[154 159  77 162] : K34
[156 146 104  80] : K559
[156 104 145  80] : K128
[156 103 145  80] : K4
[137 140 112  77] : K439
[155 104 145  81] : K909
perm: [ 80 104 146 156]  K559
after: [159]  [77]
perm: [ 80 145 104 156]  K128
after: [137]  [140]
after: [154]  [159]
perm: [ 81 155 104 145]  K909
perm: [ 80 156 104 145]  K128

[ 93 135 124 118 125 119 135  74 151 117 147 115 118  83 120 108 117 119
 142 146 135 118 134 161] -> K498
[108 118 118  93 134 119 117 118 125  74  83 162 121 183 176 191 101 157
 144  72 120 183 163 140] -> K249
[157 118  83 119 161 191 115 119 120 144  93 125 140 117 183 101  74 176
 108 183  72 119 134 163] -> K407
[108 118 115  93 118 119 117 118 125  74  83 161 146 120 119 124 151 135
 117 135 147 119 135 142] -> K368
perm: [135 142 108 118 115  93 118 119 117 118 125  74  83 161 146 120 119 124
 151 135 117 135 147 119]  K368
find: [157 118  83 119 161 191 115 119 120 144  93 125 140 117 183 101  74 176
 108 183  72 119 134 163]  K407
perm: [101 157 144  72 120 183 163 140 108 118 118  93 134 119 117 118 125  74
  83 162 121 183 176 191]  K249
find: [ 93 135 124 118 125 119 135  74 151 117 147 115 118  83 120 108 117 119
 142 146 135 118 134 161]  K498
find: [108 118 115  93 118 119 117 118 125  74  83 161 146 120 119 124 151 135
 117 135 147 119 135 142]  K368
find: [108 118 118  93 134 119 117 118 125  74  83 162 121 183 176 191 101 157
 144  72 120 183 163 140]  K249

[150 139 113 117 109 128 129]  K742
[134 130 129 140 138 131 134]  K760
[150 123 106 132 121 174 112]  K689
[158 119 135 136 133 127 118]  K151
[129 130 131 140 135 133 135]  K680
[164 136 138 137 138 115 121]  K196
[135 126 114 134 139 158 113]  K418
[154 133 134 137 126 137 119]  K905
[112 132 128 139 167 133 116]  K90
[133 130 129 135 140 135 130]  K780
after: [164]  [136]
perm: [129 130 131 134 134 138 140]  K760
after: [123]  [106]
after: [115]  [121]
find: [134 130 129 140 138 131 134]  K760
perm: [129 130 131 133 135 135 140]  K680

[136 132 132 117 139 147 135 128 115]  K529
[167 179 120 163 141 134 137 114  92]  K327
[166 191 105 171 133 118 141 116  96]  K549
[158 170 116 155 170 126 135 117  94]  K315
[159 167 123 156 143 134 137 118  96]  K54
[135 132 139 136 147 115 128 117 132]  K57
[117 147 136 132 128 139 136 132 115]  K237
[135 122 164 131 150  97 141 139 139]  K436
after: [131]  [150]
perm: [ 96 118 137 134 143 156 123 167 159]  K54
after: [171]  [133]
perm: [164 131 150  97 141 139 139 135 122]  K436
find: [135 132 139 136 147 115 128 117 132]  K57
perm: [115 132 136 139 128 132 136 147 117]  K237
after: [105]  [171]

[ 79  85 174  81  95 177  89  75  87  88 103  92  90  80  86  83  81 123
  91  89  98  85  90  81  82  83  88 147 118 158 161 175 177  80 174 162] = K558
[136  98  84  97  91  90  87  94 100 126  86  81  87  94 103 174  94 172
  82  93  93  86  93  88  92  89  83  87  89  75  97  81  96  94  83 170] = K32
[158 123  80  90  75  95  91  82 175  83 161  92  98  81 174 118  90  86
  89  81 174  89  85  88 177  88  83  81 103  79  87  85 177  81 147 162] = K74
[ 87  96 174  93  98 170  89  97  89  88  94  82  90  94  84  87  86 126
  87  94  83  94  81  75  97  81  91 136  93  83  87 103  92 172  93 100] = K48
[175 172 152 176 172 124 176 175 170 174 170 171 155 172 162 173 169 166
 181 176 176 173 163 175 176 173 164 163 167 167 171 172 162 154 174 173] = K833
[175  85  86  88  75  90  85  92  98 158  88 103  80  81  83  89 174  87
 161  79  95  81 177  83 118  81 162 123  81  89  91  82  90 174 147 177] = K136
[ 79  85 174  81  95 177  89  75  87  88 103  92  90  80  86  83  81 123
  91  89  98  85  90  81  82  83  88 145  83  75  88  89  89 175  83  93] = K976
perm: [ 75  79  80  80  81  81  81  82  83  83  85  85  86  87  88  88  89  89
  90  90  91  92  95  98 103 118 123 147 158 161 162 174 174 175 177 177]  K558
perm: [ 87  87  75  89  92  97  81  87 174 172  87  83  82 136  94  97  91  83
 103  81 100  93  94  88  84  93 170  86  93  96  90  89  98 126  94  94]  K48
perm: [ 94  87  81  93  90  87  83  89  97  86  94 136 174  75 103  92  84  87
  89  94  98  87 170  91  94  97  93  82  88  83  96  93 100 172  81 126]  K48
perm: [174 177  80  89  83  98  90 161  89  79  88  81  83 162 174  90 147  92
 103 118  85 175 158  82  85 123  88  81 177  81  95  91  75  87  86  80]  K558
perm: [170  83  94  96  81  97  75  89  87  83  89  92  88  93  86  93  93  82
 172  94 174 103  94  87  81  86 126 100  94  87  90  91  97  84  98 136]  K32

[ 99 158  97 142 129 123 156  96] -> K322
[ 92 157 107 144 128 137 146 102] -> K919
[ 85 146 107 101 128 131 138  92] -> K269
[154 162  98 160  93 113 102 161] -> K990
[ 87 165  89 110 102 155 139 135] -> K111
[149 121 149 162 136 117 113 117] -> K330
[128 146 157  92 102 145 107 137] -> K860
[161 102 161 160 154 113  98  93] -> K610
[149 102 154 163 157 104 107 105] -> K625
[162 116 176 156 160 111  91  84] -> K608
perm: [ 93  98 102 113 154 160 161 161]  K610
after: [101]  [128]
perm: [ 85  92 101 107 128 131 138 146]  K269
perm: [144 102 157 146 107 137  92 128]  K919
after: [165]  [89]

[121 116  99 128 131 117 108 102 130 156 157 137 133 138 137 140 113 131
 147 145 126 120 128 111 130 163 124 132 115 156 116 108 141  90 129 113
  96 153 129]  K396
[129 146 145 137 131 138 161 134 133 121  89 113 121 156 131 117 133 126
 122 120 115 139 125 141 155 110 145 128 173 119 150 147 114 136  85 138
 148 124 134]  K71
[125 128 137 130 106 149 141 147 128 119  98 140  98 110 133 119 150 155
 112 107 133 125 126 152 106 108 119 140 137  96 118 135 124 139 145 107
 145 136 132]  K730
[129 146 145 137 131 138 161 134 133 121  89 113 121 147 131 117 133 126
 122 120 115 139 125 141 155 110 145 128 173 119 150 147 114 136  85 138
 145 124 134]  K781
[130 107  99 148 131 142 136 114 135 177 116 131 105 154 162 143 132 159
 141 143 136 132 144 122 133 154 117 129 146 136 121 110 147 107 144 145
 103 122 138]  K226
[121 116  99 128 131 117 108 102 130 156 157 137 133 138 137 140 113 164
 147 145 126 120 128 111 130 163 121 132 115 156 116 108 141 124 144 146
 113 115 127]  K309
[141 112 115 132 123 117  92 125 122 128 169 145 137  94 121 137 124 128
 132 133 128 116 129 116  97 142 110 129  78 134 106 110 140 123 172 114
 135 134 120]  K585
[127 112 115 116 123 117  92 125 122 128 169 145 137  94 121 137 124 128
 132 133 128 116 129 116  97 142 110 129  78 134 106 110 140 123 172 114
 111 134 120]  K164
find: [125 128 137 130 106 149 141 147 128 119  98 140  98 110 133 119 150 155
 112 107 133 125 126 152 106 108 119 140 137  96 118 135 124 139 145 107
 145 136 132]  K730
find: [129 146 145 137 131 138 161 134 133 121  89 113 121 147 131 117 133 126
 122 120 115 139 125 141 155 110 145 128 173 119 150 147 114 136  85 138
 145 124 134]  K781
find: [129 146 145 137 131 138 161 134 133 121  89 113 121 156 131 117 133 126
 122 120 115 139 125 141 155 110 145 128 173 119 150 147 114 136  85 138
 148 124 134]  K71

[129 132 173 187] = K975
[131 141 184 187] = K876
[130 163 187 183] = K616
[133 188 183 131] = K533
[132 187 173 130] = K412
[154 182 190 181] = K537
[132 133 188 183] = K588
after: [129]  [132]
perm: [173 187 132 129]  K975
after: [154]  [182]
find: [129 132 173 187]  K975
perm: [130 163 183 187]  K616
perm: [132 133 183 188]  K588

[122 130 114 123 143  71 172 123 139 163 155 148 131 148 158 103 140 116
 102 125 139 120 141 112  99 157 126 165  89 156 181 154 120 136 116 119
 117 124 126 117 132 134 146  94 152  74 126 135 138 114 125 114 122 130
 120 134 169 125 141  76 152  95 129 143] = K202
[142 152 143 149 136 125 131 139 133 116 110 117 141 115 142 109 139 165
 112 120 161 156 136 103 115 149 113 177 129 141 126  85 137 132  91 111
  97 141 169 117 112 122 182 151 166 120 137 113 104 114 132 127 153 151
 153  96 144 130 143 147  90  78 138 170] = K343
[ 97 139 132 161 135 119 105 117 129 106 149 161 109 169  95  81 111 117
 161 157 150 105 128 110 132 127 115 163  66 138 110 134 160 162  65 134
 132 132 113 141 139 128 110 103 146 128 142 109 119  93 118 125 100 141
 148 130 160 112 108 115 138 131 139 132] = K95
[130 118 103 112 110 129 141 132 105 125 163 160 128 161 132 141 128 132
 117 162 115  65 148 161 134 105 119 131  95 119 139 169 139 113 160 100
 108 128  81 138 161 110 109  66 111 109 134 139 157 146 106 138 135 117
  93 150 150 132 115  97 142 132 110 127] = K536
[139  77 112 133 151 170 125  97 142  91 131 141 141 139 149 120 103 138
 127 156 144 136 143 117 122 165 153 113 137 111 142 120 177 161 112 152
 126 166 117 129 114 132 153 110 115  90 104 151 136 113 149 115  85 141
 116  96 130 169 137 109 143 147 132 182] = K258
perm: [157 148 139 139 100 138 139 128 161 131 132 115 111  65 117 118 132 160
 117 138 169 128 149 113 110 146 135 106 125 160 132 127 134  66  97 108
 132 112 119 141 115  95 141 105 110 161 105 110 134 163 150 162 103 119
 161 129 109 109 132 128 142  81  93 130]  K95
perm: [170 138  78  90 147 143 130 144  96 153 151 153 127 132 114 104 113 137
 120 166 151 182 122 112 117 169 141  97 111  91 132 137  85 126 141 129
 177 113 149 115 103 136 156 161 120 112 165 139 109 142 115 141 117 110
 116 133 139 131 125 136 149 143 152 142]  K343
perm: [ 65  66  81  93  95  97 100 103 105 105 106 108 109 109 110 110 110 111
 112 113 115 115 117 117 118 119 119 125 127 128 128 128 129 130 131 132
 132 132 132 132 134 134 135 138 138 139 139 139 141 141 142 146 148 150
 150 157 160 160 161 161 161 162 163 169]  K536
find: [142 152 143 149 136 125 131 139 133 116 110 117 141 115 142 109 139 165
 112 120 161 156 136 103 115 149 113 177 129 141 126  85 137 132  91 111
  97 141 169 117 112 122 182 151 166 120 137 113 104 114 132 127 153 151
 153  96 144 130 143 147  90  78 138 170]  K343
perm: [132 139 131 138 115 108 112 160 130 148 141 100 125 118  93 119 109 142
 128 146 103 110 128 139 141 113 132 132 134  65 162 160 134 110 138  66
 163 115 127 132 110 128 105 150 157 161 117 111  81  95 169 109 161 149
 106 129 117 105 119 135 161 132 139  97]  K95
find: [139  77 112 133 151 170 125  97 142  91 131 141 141 139 149 120 103 138
 127 156 144 136 143 117 122 165 153 113 137 111 142 120 177 161 112 152
 126 166 117 129 114 132 153 110 115  90 104 151 136 113 149 115  85 141
 116  96 130 169 137 109 143 147 132 182]  K258
after: [154]  [120]

[116 109  96 121] -> K474
[152 119 120  97] -> K395
[116 109 124 121] -> K482
[116 139 143 121] -> K599
[138 114  95 112] -> K324
[124 114  95 112] -> K918
perm: [116  96 109 121]  K474
after: [96]  [121]
after: [138]  [114]
after: [120]  [97]

[103 114 167 116 105] = K862
[103 113 102 116 167] = K12
[102 114 167 116 105] = K160
find: [102 114 167 116 105]  K160
perm: [167 114 116 102 105]  K160
perm: [103 105 167 114 116]  K862

[127  81 130 129 126 127 127 130 127 127 127 130 128 126 127 126  67 127] : K198
[170 166  88 165  89 134 109 170  97  88 102 135 118 134 126 160 143 145] : K274
[138 168 122 130  98 122 167 153 167 147 158  91 120  92  89 112 110  85] : K61
[127 126 129 127 127 127 130 126 127 128 127 127 130  81 130 127  67 127] : K223
[130 128 125 130 125 129 128 127 127 125 129 129 129 128 129 127 129 128] : K268
[109 134 143 160 145 165 118 146 166  97  88 170 102 170  89 134 134  88] : K402
[ 86  91 168  92 167 122 147  89 158 167 153 120 138 122 130  98 112 110] : K938
find: [109 134 143 160 145 165 118 146 166  97  88 170 102 170  89 134 134  88]  K402
perm: [ 88  88  89  97 102 109 118 126 134 134 135 143 145 160 165 166 170 170]  K274
after: [135]  [118]
perm: [110 112  98 130 122 138 120 153 167 158  89 147 122 167  92 168  91  86]  K938
after: [146]  [166]
perm: [127 126 127 127  81  67 127 126 129 130 127 128 127 130 130 127 127 127]  K223

[119 129 133 143 113 132 131 131 124 144 131 133 115 124 126 133 122 143
 133 129 132 135 126 136 134 134 132 110 138 125 128 118 122]  K675
[124 132 123 143 129 102 133 113 116 133 138 125 125 127 127 132 101 120
 123 129 110 127 127 126 144 127 141 140 132 134 144 160 140]  K339
[128 128 128 127 128 128 128 128 128 128 128 128 128 128 128 128 128 128
 128 128 128 127 128 128 127 128 128 128 128 128 128 128 128]  K634
[128 129 128 128 128 128 128 128 127 128 129 128 128 129 128 128 128 128
 128 128 128 129 128 128 128 128 128 128 128 128 128 128 128]  K508
[133 122 129 132 143 131 122 129 113 118 115 132 125 143 133 126 111 136
 124 124 140 131 119 126 135 128 144 131 138 134 132 133 134]  K347
[129 153 120 123 160 187 123 139 131 124 130 131 144 106 124  94 103 143
 113 143 127 161  92 120 140 122 108  91 156 162 106  99 139]  K577
[109 124 137 129 117 130 116 137 108 127 126 142 133 114 122 111 147 131
 135 127 122 144 127 130 106 147 125 123 162 150 135 114 135]  K316
[130 142 122 125 147 162 127 133 130 126 129 131 137 114 127 108 114 135
 122 137 127 150 109 124 135 123 117 106 144 147 115 111 135]  K448
[136 141 151  91 117 117 140 139 151 141 136 136 113 121 131  93 123 103
 153 130 116 114 120 110 132 125 107 138 148 125 128 117 123]  K786
[131 122 122 129 119 124 129 136 131 126 138 143 133 118 134 140 115 125
 132 128 133 113 144 132 124 131 133 143 132 133 126 135 111]  K867
perm: [129 133 128 119 133 134 133 134 132 131 124 143 136 133 115 126 122 113
 131 129 144 143 122 126 138 118 135 131 110 132 132 125 124]  K675
find: [124 132 123 143 129 102 133 113 116 133 138 125 125 127 127 132 101 120
 123 129 110 127 127 126 144 127 141 140 132 134 144 160 140]  K339
perm: [111 113 115 118 119 122 122 124 124 125 126 126 128 129 129 131 131 131
 132 132 132 133 133 133 133 134 135 136 138 140 143 143 144]  K867
perm: [135 111 115 147 144 106 117 123 135 124 109 150 127 137 122 135 114 108
 127 114 137 131 129 126 130 133 127 162 147 125 122 142 130]  K448

[113 128  82 159  89 126  84 142  94 137 123 111 125  89  84 121 168  91
  85 137 161 161 156  91 159  80 121 128 170  85  87  97 128 140 119 146
 159 133 131 163 136 171 136 147] -> K511
[113 128  82 159  89 126  84 142  94 137 123 111 125  89  84 121 168  91
  85 137 161 161 156  91 159  80 121 128 170  85  87  97 128 140 119 146
 159 133 136  92 136  94 125 127] -> K374
[122 166 126 102 133  97 122 170 174  93  91 173  91 123 153 171 102 163
 127  94  88  93  91 174  86 148  91 169 121 119 161 127  93 169 101 163
 130  82  88 159  85 144 169  88] -> K915
[105 163 118 139 145  88  93 163 162  89  88 160  87  98 151 170 149 163
 107 111 102  94 124 167  88 131  79 166 166 110 173 101  86 172  94 172
 160  90  87 156  93 123 168  87] -> K253
[152 111 165  90 158 152 174 110 135 137 155 132 149 170 150 116  86 134
 173 131 104 104 112 137 119 167 152 118  90 174 140 170 155 112 149 103
  86 140 139 141 142 162 117 149] -> K6
[128 168 124 109 150  90 118 161 169  88  87 172  85 118 140 170 116 163
 122  96  90  94  94 169  96 139  88 164 154 124 162 123  84 173  92 164
 147  81  83 136  88 139 174  99] -> K852
[166 120  84 101 100 146  89 162  97 162 165  88 101  93  82 117 151 169
 170 165  94 118 172  86 159 174 155 154 171 134  96 138 155 153 162  86
 124 156 164 166 101 166  97 107] -> K851
[159  97 153 124 117 169 162  82  86 171 162  89 172 155 107  84 118  97
 138 156 151 166 146  93 166 120 166  86 100 155 101 162 165  88 155  94
 101 170 126 101 174 134  96 164] -> K769
[124  94 112 158 100 152 113 105  87 153 147  88 148 102  92  86 163  89
 108 159 166 165 171  81 170 100 154  93 163 114  86 122 154 103 154 105
 146 157 161  93 156  96  91 154] -> K816
perm: [ 88 169 144  85 159  88  82 130 163 101 169  93 127 161 119 121 169  91
 148  86 174  91  93  88  94 127 163 102 171 153 123  91 173  91  93 174
 170 122  97 133 102 126 166 122]  K915
perm: [166 120 166  86 100 155 101 162 165  88 155  94 101 170 126 101 174 134
  96 164 159  97 153 124 117 169 162  82  86 171 162  89 172 155 107  84
 118  97 138 156 151 166 146  93]  K769
find: [122 166 126 102 133  97 122 170 174  93  91 173  91 123 153 171 102 163
 127  94  88  93  91 174  86 148  91 169 121 119 161 127  93 169 101 163
 130  82  88 159  85 144 169  88]  K915
after: [109]  [150]
perm: [ 80  82  84  84  85  85  87  89  89  91  91  94  97 111 113 119 121 121
 123 125 126 128 128 128 131 133 136 136 137 137 140 142 146 147 156 159
 159 159 161 161 163 168 170 171]  K511

[120 115 134  89 109  96 131] -> K262
[128 130 140 138 117  73 135] -> K297
[144  91 155 116 138 111 122] -> K868
[155 138  92 116 111 122 144] -> K248
[108  99 160 151 118 127 116] -> K583
perm: [111 122 144  91 155 116 138]  K868
after: [99]  [160]
perm: [138 111 116 155  91 144 122]  K868

[164 121 132 139 144 158 160 171 142 149 126 143 131 128 132 121  86 132
 130 140 147 124  97 140 120 142 143 115 112 102 116]  K386
[132 139 148 111  94 141 118 140 134 113 140 133 129 116 142 117 134 132
 120 140 141 157 106 105 143 115 153 124 139 121 128]  K752
[141 133 132 142 153 140 117 106 143 132 148 140 120 125 139 134 116 121
 129 134 140 105 118 128 157  94 139 113 141 115 111]  K361
[111 134 120 115 141 113 153 148 139 117 132 105 141 140 143 142 140 116
 132 106 121 140 125 118 128 133 134  94 139 128 157]  K804
[ 89 137 131 123 116 122 120  98 131 165 139 144 116 108 134 135 111 135
 133 122 114 127 107 111 126 122 142  90 139 116 110]  K768
[ 99 142 132 126 124 119 121 106 131 163 135 151 120 111 135 138 114 132
 132 125 116 126 107 113 118 113 141  98 140 109 106]  K631
find: [111 134 120 115 141 113 153 148 139 117 132 105 141 140 143 142 140 116
 132 106 121 140 125 118 128 133 134  94 139 128 157]  K804
perm: [ 86  97 102 112 115 116 120 121 121 124 126 128 130 131 132 132 132 139
 140 140 142 142 143 143 144 147 149 158 160 164 171]  K386
perm: [124 139 121 128 132 139 148 111  94 141 118 140 134 113 140 133 129 116
 142 117 134 132 120 140 141 157 106 105 143 115 153]  K752
perm: [157 111 134 120 115 141 113 153 148 139 117 132 105 141 140 143 142 140
 116 132 106 121 140 125 118 128 133 134  94 139 128]  K804
perm: [ 94 105 106 111 113 115 116 117 118 120 121 125 128 129 132 132 133 134
 134 139 139 140 140 140 141 141 142 143 148 153 157]  K361
perm: [139 128 157 111 134 120 115 141 113 153 148 139 117 132 105 141 140 143
 142 140 116 132 106 121 140 125 118 128 133 134  94]  K804
perm: [132 117 141 118 140 134 105 143 125  94 153 106 113 133 148 139 141 116
 140 139 134 157 111 128 132 142 121 115 129 140 120]  K361

[138  97 116 102 131 112 109 132 100 110 115 142 140 145 142 142 160] : K580
[107 123 138 110 107 141 133 110 112 105 142 115 124 154 160 153 134] : K328
[107 123 138 110 107 141 133 110 106 105 124 104 131 129  97 121 127] : K205
[115 142 109 142 138 132 160 131 116 100 110 112  97 145 140 142 103] : K697
[109 150 105 146 143 139 131 145 118 138 123 141 134 143 149 115 141] : K907
perm: [160 142 142 145 140 142 115 110 100 132 109 112 131 102 116  97 138]  K580
perm: [ 97 100 103 109 110 112 115 116 131 132 138 140 142 142 142 145 160]  K697

[182 106 101 137] : K880
[136 182 106 101] : K982
[182 105 101 137] : K371
[ 87 123 152  93] : K353
[142 170  88 131] : K239
[139 172  82 117] : K573
perm: [101 136 182 106]  K982
perm: [106 101 136 182]  K982
perm: [101 137 182 106]  K880
perm: [117  82 172 139]  K573
perm: [101 106 137 182]  K880

[123  90 149 164 138] : K349
[161 161 115 159 133] : K592
[122 117  87 163 144] : K723
[117  88 163 122 144] : K455
[138  91  90 164 148] : K132
[ 90 128  95 155 122] : K216
[131 177 126 151 108] : K39
[122 118  87 163 144] : K898
[ 87 135 100 153 116] : K620
[155 137  89 163 147] : K337
perm: [144 117  88 163 122]  K455
after: [91]  [90]
after: [159]  [133]
after: [128]  [95]
perm: [ 88 117 122 144 163]  K455
perm: [144 163  87 117 122]  K723
after: [131]  [177]

[ 81 136 116 138  80] -> K877
[129 142 106 132 129] -> K875
[166 154 119 126 112] -> K939
[157 121 120 119  88] -> K291
[166 119 125  89 136] -> K403
[157 121 120 136  88] -> K543
[129 142 106 132 147] -> K335
find: [129 142 106 132 129]  K875
find: [166 119 125  89 136]  K403
after: [81]  [136]
after: [126]  [112]
perm: [112 119 126 154 166]  K939

